-5.75,-2.61,2.55,-1.47,-0.22,5.53,2.62 value -5.75, 2.62

-1.42,-1.12,2.70,0.85,-2.33,-2.27
-3.35,-3.97,-5.15,-3.53,3.58,3.72
value -1.42, 3.72

3.48,0.89,6.43,-1.51,-0.04,-1.89
-2.08,-0.90,3.37,-1.72,-5.82,-1.82
value 3.48, -1.82

-4.42,5.41,-4.20,-2.13,4.69
0.09,-2.84,4.97,0.28,-3.33
value -4.42, -3.33

-5.78,-4.32,-0.43,1.90
5.51,-5.03,-2.19,5.26
0.74,-6.24,-5.48,4.17
value -5.78, 4.17

5.84,3.51,5.22,6.08 value 5.84, 6.08

-5.43,-5.31,6.26,4.63,-0.35,-2.50,-3.28 value -5.43, -3.28

0.93,-6.72,6.92,5.50,5.96 value 0.93, 5.96
---
[6.49 -2.82 -3.38 0.42 -2.26] Out: -3.38, 6.49

[0.09 2.00 1.13 -2.60 5.15 -1.62 -0.03]
[-3.38 -2.78 -3.65 -1.18 -1.83 5.30 0.65]
[-0.28 -2.49 -1.75 2.58 -5.93 2.45 0.16] Out: -1.18, 5.30

[-0.78 6.79 3.26 -0.29 -1.94] Out: 3.26, 6.79

[-3.65 -2.08 2.30 -6.50 1.43 2.05 -4.90] Out: -6.50, 2.30

[3.56 1.45 -3.57 6.39 0.13] Out: -3.57, 6.39

[4.90 -5.41 0.48 2.79 -6.77 -5.71 2.08] Out: 2.79, 4.90

[-2.98 -5.08 4.13 -5.57 6.42] Out: 4.13, 6.42

[-5.72 -1.76 -3.13 -0.33 3.28]
[-6.05 2.03 -3.57 -2.91 3.40]
[5.51 -5.72 -3.35 4.64 -1.40] Out: -3.57, 5.51

[-1.24 -5.30 -6.66 -6.01 1.94] Out: -6.66, 1.94

[2.31 4.56 -2.82 -3.76 5.93 -3.33 -5.73]
[-1.53 3.87 -0.14 2.97 4.08 -2.70 -4.30]
[-0.23 -6.14 4.09 -2.51 -0.79 4.38 1.83] Out: 2.97, 5.93
---
[-5.03 -5.26  4.27  5.96 -4.47 -1.06  2.41]	2.41
[ 2.79 -4.12 -5.54 -0.75 -2.12  1.43]	1.43
[ 1.57 -0.68 -1.65 -1.16  3.94 -2.22  6.12]	6.12
[ 3.42 -2.17  0.01  3.25 -5.75 -5.55]	-5.55
[ 5.47 -5.21 -6.13 -0.37 -6.61 -1.45]	-1.45
[-1.32 -2.28 -5.55  1.28  4.13  2.53]	2.53
[ 0.02  3.08 -6.79  0.19]	0.19
[ 3.73  1.86  5.97  5.27  3.99 -1.65 -2.20]	-2.20
---
[-2.94 2.81 -0.78 0.56 0.04 2.24 -2.64]
[-0.64 -0.19 0.97 3.34 2.20 1.46 5.20]
[-3.15 1.96 -1.59 0.35 -4.54 3.52 -0.12] gives -0.12

[-2.16 -2.92 -2.46 0.33 -2.31 -2.69]
[-0.75 -0.88 3.13 -0.36 3.27 3.03]
[-0.83 -0.87 5.99 -0.89 5.70 5.24] gives 5.24

[0.38 2.48 0.21 -5.89]
[-3.85 1.62 -1.90 -6.21]
[-5.35 1.01 -0.95 4.30] gives 4.30

[-5.41 -0.66 1.62 1.91 5.86 1.96]
[-0.77 -2.45 -1.15 6.00 5.35 1.14]
[5.67 1.56 -2.16 -0.19 -5.43 -2.28] gives -2.28

[-4.26 2.37 0.09 0.88 4.73 0.54 6.51]
[-0.03 0.38 -0.06 -0.40 -0.18 0.25 0.08]
[0.11 -0.02 -0.01 -0.15 0.02 -0.24 -0.09] gives -0.09

[4.84 -3.19 1.12 -2.91]
[3.61 -3.84 6.42 -6.05]
[-1.41 3.88 -4.56 2.10] gives 2.10

[1.80 -1.47 4.44 1.63]
[-3.44 -2.23 -6.14 4.76]
[-5.29 2.96 5.39 6.99] gives 6.99

[-0.21 -0.44 0.20 0.36 -0.03 0.72]
[-0.72 5.36 0.16 2.52 3.66 1.73]
[-0.71 -0.73 -0.13 1.14 0.31 -0.95] gives -0.95

[-1.93 -0.75 -2.51 -1.29 2.85 -1.75 1.85]
[0.32 -1.23 -0.78 0.07 -1.19 -1.69 5.14]
[-0.14 -0.68 0.32 0.68 -0.29 0.23 0.36] gives 0.36

[-3.05 -3.58 -1.70 -0.18 -5.05]
[-2.48 -4.48 -1.80 4.34 -4.05]
[5.53 -5.42 -3.04 1.37 -1.05] gives -1.05
---
[[237 173 171 176]
 [ 29 215 118 119]] value 171

[[21 86 71 54 46]
 [16 54 76 68 93]] value 54

[[313 631 762 733]
 [  1 349 110 380]] value 762

[[355 587 501 951 679 687]
 [503  53 271 679 706 311]] value 679

[[4435 2293 5947 4851]
 [5189 7841 4348 4248]] value 5947

[[1653 2299 1311 2311 8931]
 [9024 7394 8570 7036 1575]] value 2311

[[1 8 1 0 0 1]
 [3 5 3 3 3 3]] value 0
---
[-606, -299, -62, 754, -768]
754
[81, 38, 35, 11, 28, 43, 68]
11
[28, 81, 75, 10]
10
[[699, 740, 525, 842], [307, 128, 540, 725], [538, 491, 467, 828]]
842
[[5062, 6265, 8768, 3582], [2866, 7522, 7746, 5994], [2875, 7791, 7772, 7853]]
3582
[818, 177, 516, 469, 784, 709, 489]
469
[[187, 143, 205, 190, 210, 165, 165], [128, 229, 83, 124, 82, 128, 126], [135, 226, 106, 137, 123, 62, 64]]
190
---
Input: [820 248 511 872  46]
Output: 872, 820

Input:
[[8001 5274 2043 4417 7397 5068 6396]
 [2403 6282 7339 8869 1601 4923 4693]
 [5759 9622 6290 6414 6795 4144 2090]]
Output: 9622, 8869

Input:
[[ 27 -30 -10 -13 -11]
 [  4  -2 -10 -19 -23]]
Output: 27, 4

Input: [204 227 185  82  11 110  33]
Output: 227, 204

Input: [1 7 6 2]
Output: 7, 6

Input:
[[-26  13  15  18]
 [  6   1  22 -23]
 [ 27  -9  15 -23]]
Output: 27, 22

Input: [237 220 164  57 233]
Output: 237, 233
